These are the activations of a small neural network, seen along a few directions. Each row is one input.
Each table varies a few parts of the input and shows all the possible inputs, shuffled.
Descriptions start from the smaller parts, as in this example, which fits no table here: one of 4 places along a line, together with either a single point or one of 11 places around a ring or (one of 2 separate values, together with one of 8 places around a ring).
Shared parts are said once, and a part with two or three values counts as separate values.

Other details of the inputs shift rows strongly along three fixed directions, in all tables alike. That doesn't count.

Rows:
x1: [ -1   4   3  -1   3   7   6   8   6  17  -7 -36]
x2: [ 13 -72 -39  -7  46 -26   7 -27  15  34  39   1]
x3: [ 14  11  17  13   4 -22 -38 -24 -49   2 -73 -52]
x4: [-13  18  -6   7  -6  -1  12  13  23 -15  14  12]
x5: [  4  20  23  38 -21 -22   9 -31   7  -9  -7  38]
x6: [  8  21  32   2 -30 -10  -9  -6 -24  -6 -37  -9]
x7: [  5  52  41   1 -70  13  10  -4   7  15 -27  33]
x8: [ -4 -25 -29  33  61 -15 -15 -14 -18 -26  20  -7]
x9: [  0 -26 -12  24  40 -30   0  -7   6 -39  16  17]
x10: [ -1  20 -11 -19 -47 -34 -34 -11 -35   2 -33   7]
x11: [ 14 -12   4 -18  22  10 -20   2 -23  27 -46 -68]
x12: [  5 -11 -20 -51  24  45 -19  35   0  37 -41 -74]
x13: [  0 -46   2   4  41  -8  36   5  31 -15  54  11]
x14: [  5  -8  -2 -43 -37  -9  -5   2 -16  32  -4 -13]
x15: [-16  45  -3  24 -25   4 -13  -2 -20 -17  -6   8]
x16: [  2 -35 -40  -5  73  22 -29   4 -26  14 -11 -64]
x17: [ -3 -11   6 -13  -3  34  44  16  58  28  43  22]
x18: [ -5 -31 -35 -56   1  21 -13  18 -16  29  29  -7]
x19: [ -3  25  17 -43 -40  33   4  35  14   4 -15   2]
x20: [ -1  14  -2  37   9 -22 -34 -23 -48 -36 -23   7]
x21: [ -4 -37 -19   2  43  -5  21  16  37 -25  47  17]
x22: [ -9  16  10 -71 -38  64  30  63  47  21  22   5]
x23: [  6  27  38  15 -50  -3  18 -14  14  -5  -5  52]
x24: [ -1   6   8  -1   0   5   4   6   1  13 -10 -30]
x25: [ -4  -3  -5  48  15 -18  30 -20  39  -1  37  30]
x26: [-13   9   0  52   6 -32   0 -21 -16 -58  33  56]
x27: [-17  30   5 -12 -31  32  14  24  11 -10  32  29]
x28: [ 19  -2  19  40   8 -34 -16 -45 -26 -11 -42  13]
Each input here is: one of 4 places along a line, together with either a single point or one of 6 places along a line.
Changing only the place on the line of 4 turns x15 into x1. The same change can be made to x26. Which row results?
> x13
Which other rows does x19 become when the place on the line of 4 takes its other values? List them by row number.
> x3, x5, x8
Which other rows agree with x9 in the place on the line of 4? List them by row number.
> x4, x10, x12, x19, x21, x22
Start at x25 and move only the place on the line of 6, one step at a time. The first step leads to x17. Which rows follow, in order?
> x7, x5, x23, x28
